These are the activations of a small neural network, seen along a few directions. Each row is one input.
In each table, some parts of the input vary, and every possible input appears once, in random order.
A made-up example of a description, with smaller parts first: one of 3 separate values, together with either a single point or one of 9 places along a line or (one of 5 places around a ring, together with one of 6 places along a line).
Shared parts are said once, and a part with two or three values counts as separate values.

Rows:
x1: [ -2 -10 -20 -24 -10  17  26  12  -3   6  17 -11]
x2: [-31   9   2  -1  39  45  -2  12  19  -8  13   9]
x3: [ 10  23   7  32   3 -15  -7 -32   6  10 -44 -11]
x4: [-25   6  -4 -22  27  15 -16  -9  18 -20  39  17]
x5: [  0 -13 -14 -28  -7   1  27   7 -12   2  29   3]
x6: [ 32  -9  -7  11 -26 -24   2  12 -15  -3   4   7]
x7: [  9  18  17  27   2 -38  -2 -36   3  -2 -24  -3]
x8: [ 24  -7 -11  11 -37 -15   1  13  -9  -2  -5   1]
x9: [ -6  -3 -21 -17  -5  20  20  17 -11  12  14 -11]
x10: [-32   6 -19  -6  31  34  -8  -2  24  -5  15   9]
x11: [-10 -15  37  24  10 -34 -22 -28   5  24 -46 -11]
x12: [ 10  28  17  27   1  -8  -6 -24   7  10 -50  -7]
x13: [-46 -29   6 -13  33  25 -25  -5  16  10  13  14]
x14: [ -7   1 -12 -21  -7  26  22  26 -12  10   7  -8]
x15: [ 12  17   8  27  -4 -19  -2 -35  17   4 -39 -14]
x16: [ 34  -8   3   3 -19 -33  -5  15 -26 -17   7   6]
x17: [ -9 -10 -18 -26 -17   9  26  10  -8   1  21  -3]
x18: [ 32   3   9  22 -21  11   1  32 -17   6 -14  -5]
x19: [ 12  28  31  37   9  -3  -3 -18   0   9 -44 -10]
x20: [ 29   4  -3  13 -29   5  -3  27 -11   7 -19  -1]
x21: [-21 -43   8 -27   0   7   6  19 -13  27  10  -5]
x22: [ 29   0 -13  17 -26  -1  -4  18 -12   8 -13  -5]
x23: [ 11  22  25  20   2 -43 -12 -31   2  -7 -17  -5]
x24: [ -5   0   1 -11   1  33  27  30 -18  10  13 -13]
x25: [-29   1 -11 -13  28  18  -6 -12  18 -16  33  18]
x26: [-37   2 -16 -13  18  25  -6 -10  25 -15  24  14]
x27: [ 13 -41  14   6 -18 -21 -18  23 -10  20 -18  -4]
x28: [-33  10 -10 -10  30  38  -6   7  26  -6   8  13]
x29: [ 36  -6   0   3 -25 -29  -6  16 -16  -7   9   6]
x30: [  3  18  10  27  -9 -28  -4 -37  10  -2 -33  -9]
x31: [-27   4  -1 -20  33  12 -16 -10   8 -31  37  16]
x32: [ 11  20  27  20   9 -48 -11 -32  -8 -17 -19  -5]
x33: [ 32  -7 -13  12 -32  -6   1  14  -3   3 -10  -6]
x34: [-29   1 -19 -12  24  32  -3  -7  32 -10  19   7]
x35: [  4  -9  -6 -37  -7  -3  18  10 -13  -1  34   3]
x36: [  3 -11  -4 -36  -1  -5  18   9 -23 -12  32   3]
Describe the family of inputs behind these rows. -> one of 4 places along a line, together with either a single point or one of 8 places along a line
The inputs of x17 and x30 match in every part but the place on the line of 4. If x24 is changed in the same way as x17 into x30, which row does it become? -> x19
A walk changes only the place on the line of 4. It starts at x34 and steps to x1. List the rest of the walk in order. -> x33, x15

Rows:
x37: [  5  22  -5  22   3   0 -16  -7  11 -17 -15   3]
x38: [  3  -3  -8 -17 -16  13  20  13 -12  12   8 -12]
x39: [ -4   7 -20  -4   2  21  -6  15   6 -19  15   7]
x40: [ 13 -11   7 -27  -1 -34   1   6 -25 -26  41  13]
x41: [  8 -31  -2   2 -10  12  -5  36  -9  13   4   5]
x42: [ -5  10 -13 -10  -6  16  21  11   1  -6  16   2]
x43: [ 10 -10  11  24 -14  -8 -14   9  -8  17 -26  -8]
x44: [  3  24   4  15  -6  -5  10 -10   6  -5 -15  -4]
x45: [-48   0  12 -16  45  36  -5  -3  12   2  13   4]
x46: [ 13  24   0  22   7   3 -23  -6  18 -11  -7  11]
x47: [-12  -5   1   4   5 -24 -13 -33  16  -2  -5   2]
x48: [ 14  11   4  12  -3  -8  14  -9  -2   5 -19 -19]
x49: [  6  -2 -12 -13  -4  14  24  12  -7   5  12 -13]
x50: [-39  13  26   8  46  18 -15 -26  17   6 -14   0]
x51: [  4 -10  -9 -19 -11  11  14  21 -16  16   0  -5]
x52: [ 10  11   8   9 -15  -9  10  -8  -7  12 -24 -17]
x53: [ 15  -6  14  12 -16 -10  -4   4  -3  13 -30  -7]
x54: [  1 -18  -8 -25  -7 -22  -1  -7  -9 -14  35  11]
x55: [  1   5 -16  -6   0  23   9   7   1 -13  17   8]
x56: [ 10  19   0  19   0   3  -1 -15   6 -11 -12   3]
x57: [  4   9 -15  -3   6  22 -13  16  13 -13  21  15]
x58: [ 16 -17  13  27  -9  -9 -16  14  -4  14 -27   0]
x59: [ 21   4  24  -1   0 -55  -8 -15 -19 -24  12   6]
x60: [-21 -17 -14 -21   4  -5  -4  -9  11  -5  22   7]
x61: [-38 -10  -4 -18  27  19  -3  -8  21   0  13   6]
x62: [  9  19  -1  15  -3  -8  13 -12  -3   6 -16  -7]
x63: [  1   5 -17 -11  -4  14  24   9  -8   5  14  -2]
x64: [  8  -4   8   1  -6 -42 -10 -29  -3 -11   7   5]
x65: [  6 -20  -1 -13 -18  11   7  26  -8  12   1  -3]
x66: [  2 -25  -4  -1 -15  13  -3  31 -13  16   5  -3]
x67: [-27   2  11   6  28   0 -12 -31  26   4 -14   2]
x68: [ 13   4   6   6  -9 -10   4  -1 -11  17 -31  -9]
Describe the family of inputs behind these rows. -> one of 2 separate values, together with either one of 5 places along a line or one of 11 places along a line
The inputs of x56 and x55 match in every part but the choice among 2 separate values. If x58 is changed in the same way as x56 into x55, which row does it become? -> x41

Rows:
x69: [-25  24  -3   4  17  -9 -34 -28   7 -14 -20   6]
x70: [-12   1 -32 -15   5  36  22  15  -2  -2  29   2]
x71: [ 34  -4  10  21 -16 -42   0  -5 -23  -5  -6  -4]
x72: [  7 -14   9  -5 -23  -8  -1  12  -7  16 -16  -3]
x73: [ 23  17  -5   7 -23   2   7   8  -1   2 -14  -2]
x74: [-12  16  31  31  37  21 -13  -1   4   9 -27  -3]
x75: [-27 -29 -17 -26   4  25  12  19  -8  12  27   0]
x76: [ -8 -19   0 -25 -10  12   1  21  -2  10   4  -3]
x77: [-11 -14 -14 -24  14  11   9  15 -13 -11  48   9]
x78: [-31  -5   1  21  14  10 -16 -15  38 -22   8  17]
x79: [  8  -4   3 -23   0  -1  -1  17  -7 -13  25   7]
x80: [  8  13 -14 -13  -9  23  11  18   4  -5   6  -1]
x81: [-30  25  22  -5  26 -11  15 -48  17  -8  -7  -8]
x82: [  0   0  -3   2  30   0 -20 -32  31  14  -6   5]
x83: [ 34  13  -6  33 -27 -18  11  -4 -11   5 -26 -15]
x84: [ 24   0  10  -4 -14 -21  -4   7 -13  -8   6   8]
x85: [ 17 -19   8  20 -26 -30   3   0 -16  19 -28 -15]
Describe the family of inputs behind these rows. -> either one of 5 separate values or (one of 3 separate values, together with one of 4 places along a line)

Rows:
x86: [ 39  36 -27  18 -29  23  23  24  -5  -9  -8  -5]
x87: [-23  -2  10   9  36  20 -14 -10  21  -2  -7   9]
x88: [ 21 -13  -4  10 -22   7  -5  28 -16  24 -11   1]
x89: [-43  -5  -1   1  26  32  -9   2  15  -6  11   5]
x90: [ -9 -13 -10 -48  -4  -4  26  14 -21 -10  50   8]
x91: [  7 -19  -4   9 -25  12   7  36 -18   9  -3  -8]
x92: [ -1 -21 -17 -30  -9 -19  -1   2  -2 -15  35  12]
x93: [  3 -20 -12 -35  -2  -9   9   3 -12 -11  51   3]
x94: [ 14 -14  10  -2   6 -32  -8  -7  -8 -19  15  13]
x95: [ 28 -16   6  17 -15   1   2  24 -14  15 -22  -3]
x96: [ 11 -24 -21 -11 -28  13  10  35  -7  17  -4  -6]
x97: [ 26   0  16  28 -29 -12   1   7  -2  19 -35 -11]
x98: [-25  22  17  15  24   4 -15 -42  22   3 -35  -4]
x99: [-34 -10 -11 -24  29  44   5   1  16   5  27  -1]
x100: [ 13   2  15  -6   2 -40 -20  -9  -7 -17   6   3]
x101: [ 27  39 -24  -3 -11  -8  11  -8   0 -41  29  11]
x102: [ 12  10  16   4  -7 -48  -9 -38  -8 -15 -14   0]
x103: [ 26   7  14  24 -29 -15   2  -6 -15  19 -50 -17]
x104: [-21  24  15  29  33  -7  -5 -44  23  10 -34 -11]
x105: [-25  13  15   7  32  12 -26 -12  21   0 -17  -1]
x106: [ -5 -17  -1 -11  -6 -20  -4   3 -13 -23  34  10]
x107: [-30   0  -1   3  29  26 -22  -6  18   8   3  15]
x108: [ 29   9  12  38 -22 -25  12  -8 -15  26 -50 -25]
x109: [ 14  12  13  18   0 -57   1 -40  -7  -8 -14  -7]
x110: [-46  -2  -8 -39  29  48  21  11   7   7  27   5]
x111: [  8 -11   0  -9  -2 -26 -15  -4 -11  -9  26  18]
x112: [-24  15  20  21  23   7 -15 -28  33   3 -20   2]
x113: [-39 -10 -17 -19  22  32  -6   1  26   2  11   8]
x114: [ 13   3  20   9  -9 -45  -9 -25   4 -14   1   7]
x115: [  5 -16 -13 -29 -24  27  37  46 -26  22  13 -10]
x116: [ 26  -2  12  14 -19  -8  -9  22 -12  17 -32 -13]
x117: [ 16 -24 -15 -16 -21  23  20  36 -17  21  12 -15]
x118: [-10  50 -24  10  21  43   6 -10  27 -25   7   6]
Describe the family of inputs behind these rows. -> one of 3 separate values, together with either a single point or one of 10 places along a line
The inputs of x109 and x104 match in every part but the choice among 3 separate values. If x106 is changed in the same way as x109 into x104, which row does it become? -> x89
Change only the choice among 3 separate values in x117. List by row number the other rows that result. -> x93, x99
List by row number the other rows that have the choice among 3 separate values in common with x91. -> x86, x88, x95, x96, x97, x103, x108, x115, x116, x117
Change only the choice among 3 separate values in x118. List by row number the other rows that result. -> x86, x101

Rows:
x119: [ 21  30  26  15  -7 -29  -6 -31   3  14 -54 -16]
x120: [ 18  31  35  37   0 -31   8 -28  -8  -6 -38 -15]
x121: [-29   3   5  -4  28  25  -2   6  14 -23  21  14]
x122: [ 16 -15 -10 -24  -9 -17   6  14 -25 -12  21   4]
x123: [ 10 -19  -5   1 -19  20  14  24 -18  19 -15  -4]
x124: [  4  -6   4  33   4 -32 -15 -28   7   8 -24  -1]
x125: [ 34   1 -15  22  -9  31   8  37  -8  17 -11 -16]
x126: [ 19  -5  -8  12 -14  25  15  35  -7  23 -10  -8]
x127: [  8  18  20  36   6 -22 -14 -12  -6 -12 -24   1]
x128: [ 35   2 -12 -17  -8 -20  10  12 -17 -10  39  16]
x129: [-32 -21 -10  -8  27  16  -2  -9  28  -5  23  11]
x130: [ -2 -27   1 -22 -22  -9   5  17 -23   5  10  -9]
x131: [-11 -19   2  17  10  -9 -23 -17  17   1   4   8]
x132: [ -7   6  17  21  11   0 -23  -2   4 -17   3  11]
x133: [ 31  -8  -3 -21 -15 -17   6   7 -21 -12  33   7]
x134: [ -1 -21   2  -7 -26   7  13  25 -12  20  -2  -5]
x135: [ -5   4   8  -3   6   2 -36  -5  15   1 -13   9]
x136: [  4 -19   0 -25 -16 -21   8  19 -16  -3  18  -9]
x137: [-43  19  -8 -18  37  41  17  -1   5 -14  34   6]
x138: [ 10  17  11  14  -1 -20 -28 -15   4   8 -41   0]
x139: [-44  -6 -21 -22  36  34  15 -18  19   2  36   1]
x140: [ 21  30 -40  12 -46  -2  14  -4  12 -28  -2   0]
x141: [-39  17 -15 -42  31  44   3  -6  17   2  20   3]
x142: [-26   2  -3 -28  22  27 -15   2  26  -5   6  12]
x143: [ -6 -21  -1 -13 -24  -3  13  23 -16  15   3  -1]
x144: [ 16   7  19  34  -2 -40   7 -45   4  13 -38 -19]
Describe the family of inputs behind these rows. -> either a single point or one of 10 places along a line or (one of 3 separate values, together with one of 5 places along a line)
Change only the choice among 3 separate values in x142. List by row number the other rows that result. -> x121, x129
Change only the choice among 3 separate values in x119. List by row number the other rows that result. -> x120, x144
List by row number the other inputs of the same sort as x128. -> x122, x123, x125, x126, x130, x133, x134, x136, x143
